sofof: -373 476 292 -34 -52 -231 181
febav: 138 -75 -137 480 -373 181 -544
kop: -113 320 -51 -206 314 156 -247
muge: -704 214 110 -6 -286 -167 -292
bota: -97 -78 142 -81 -7 10 89
vadar: 477 -373 181 -52 -231 -34 292
find: 480 -373 181 -> febav
order: 292 -34 -231 -52 181 -373 477 -> vadar
rest: 476 292 -34 -> -52 -231 181
succ: -51 -> -206

kop: -381 -642 296 950 -58 402 733 506 233 346
sofof: -334 -692 277 895 -37 193 586 507 397 -97
vadar: -372 -680 294 959 -44 334 703 519 303 193
febav: -368 -550 278 877 -55 436 756 494 187 418
zute: -361 -698 288 928 -40 265 642 519 350 46
vela: -368 -550 278 877 -55 483 752 457 104 570
Sas: -379 -673 298 959 -58 366 720 514 266 277
mub: -365 -694 291 948 -54 305 679 525 321 122
rafik: -353 -690 279 912 -47 232 306 507 381 -37
muge: -328 -684 270 873 -34 161 546 494 420 -165
tave: 402 233 733 895 -38 193 296 506 -642 -381
find: 948 -54 305 679 -> mub
order: -58 402 733 506 233 346 -381 -642 296 950 -> kop
rest: 895 -37 193 -> 586 507 397 -97
order: 366 720 514 266 277 -379 -673 298 959 -58 -> Sas
succ: 305 -> 679

febav: -66 619 -440 430 -124 -249 499 183 562 -506 -323 -294 -157 222 418 322 366 -329 -122 -20 495 252 46 -441 291 439 108 610 -330
vela: -534 55 -27 -55 170 -379 167 -254 117 170 -330 250 -207 -149 240 41 115 -638 79 214 331 -752 -671 146 -326 -669 137 -831 101
kop: -752 55 -534 214 -638 331 250 170 -672 -27 137 -207 101 117 -669 -55 41 -330 115 167 -149 79 240 146 170 -379 -326 -831 -254
mub: 367 230 -122 -342 -187 182 186 209 -432 515 -207 250 -207 273 216 465 -354 582 103 391 -374 178 156 -619 330 300 486 405 -391
find: 367 230 -122 -342 -187 182 186 209 -432 515 -207 250 -207 273 216 465 -354 582 103 391 -374 178 156 -619 330 300 486 405 -391 -> mub
find: 366 -329 -122 -> febav
succ: 330 -> 300
succ: -374 -> 178
succ: 610 -> -330
order: -671 146 -326 -669 137 -831 101 -534 55 -27 -55 170 -379 167 -254 117 170 -330 250 -207 -149 240 41 115 -638 79 214 331 -752 -> vela
succ: 322 -> 366

tave: -537 315 206 -462
vela: -402 315 358 93
sofof: -402 315 206 -15
mub: -464 206 -537 315
febav: -537 315 206 -463
bota: -522 365 298 138
order: -463 -537 315 206 -> febav
rest: -522 365 -> 298 138
rest: -464 206 -537 -> 315

vela: -763 119 -33 -7 -702 -551 590 -544
mub: -711 -40 -64 696 -640 -720 123 -191
sofof: -560 -76 456 -341 -886 -892 122 -191
rest: -40 -64 696 -> -640 -720 123 -191
rest: -7 -702 -551 -> 590 -544

vadar: -135 -198 488 116 -231 357 148 157 294 -231 356
rafik: -3 -277 279 216 -130 109 -36 119 337 -45 469
sofof: -198 -135 294 116 356 -231 357 148 158 488 -231
zute: 81 480 914 -839 -223 -167 -78 370 -440 32 509
order: -839 -440 -223 -167 -78 32 81 370 480 509 914 -> zute
find: 81 480 914 -839 -> zute
succ: 81 -> 480
order: -135 294 -231 -198 488 357 -231 116 148 356 157 -> vadar

bota: -386 691 105 165 557 -310 -414 -996 163 -404 -455 746 423 184 809 -23 321 30 369 -511 -553 265 493 -2 -353 618 175 -793 512
muge: 377 148 186 469 -125 323 237 327 703 -231 -348 -529 -38 544 245 110 -23 287 -434 693 293 -599 51 742 -559 -229 -237 -301 -466
kop: 162 380 -409 -147 651 86 533 367 -306 -16 179 686 -402 345 -388 143 806 -333 388 -246 257 179 -128 314 -178 -428 278 -508 336
vadar: -437 596 178 189 560 -162 -567 -834 173 -566 -167 609 389 140 788 -40 561 340 149 -768 -552 569 269 -98 -340 608 133 -859 531
sofof: 336 86 143 533 -147 388 278 345 686 -128 -388 -409 -178 380 179 314 806 -16 -508 162 367 651 179 257 -428 -306 -402 -247 -333
tave: -470 927 -72 207 650 -404 -425 -871 314 -610 -39 536 305 -6 641 -106 145 251 104 -391 -630 486 418 -237 -202 633 223 -650 513
Sas: 218 210 32 439 25 350 268 454 647 48 -490 -189 -128 201 316 489 882 -82 -151 270 367 559 395 379 -435 -50 31 -137 -611
vela: -422 911 -116 172 594 -506 -364 -943 324 -690 -111 517 294 -69 575 -160 180 294 192 -356 -633 428 428 -178 -334 700 272 -720 533
find: -402 345 -388 143 806 -333 388 -246 257 179 -128 314 -> kop
order: 367 651 179 257 -428 -306 -402 -247 -333 336 86 143 533 -147 388 278 345 686 -128 -388 -409 -178 380 179 314 806 -16 -508 162 -> sofof

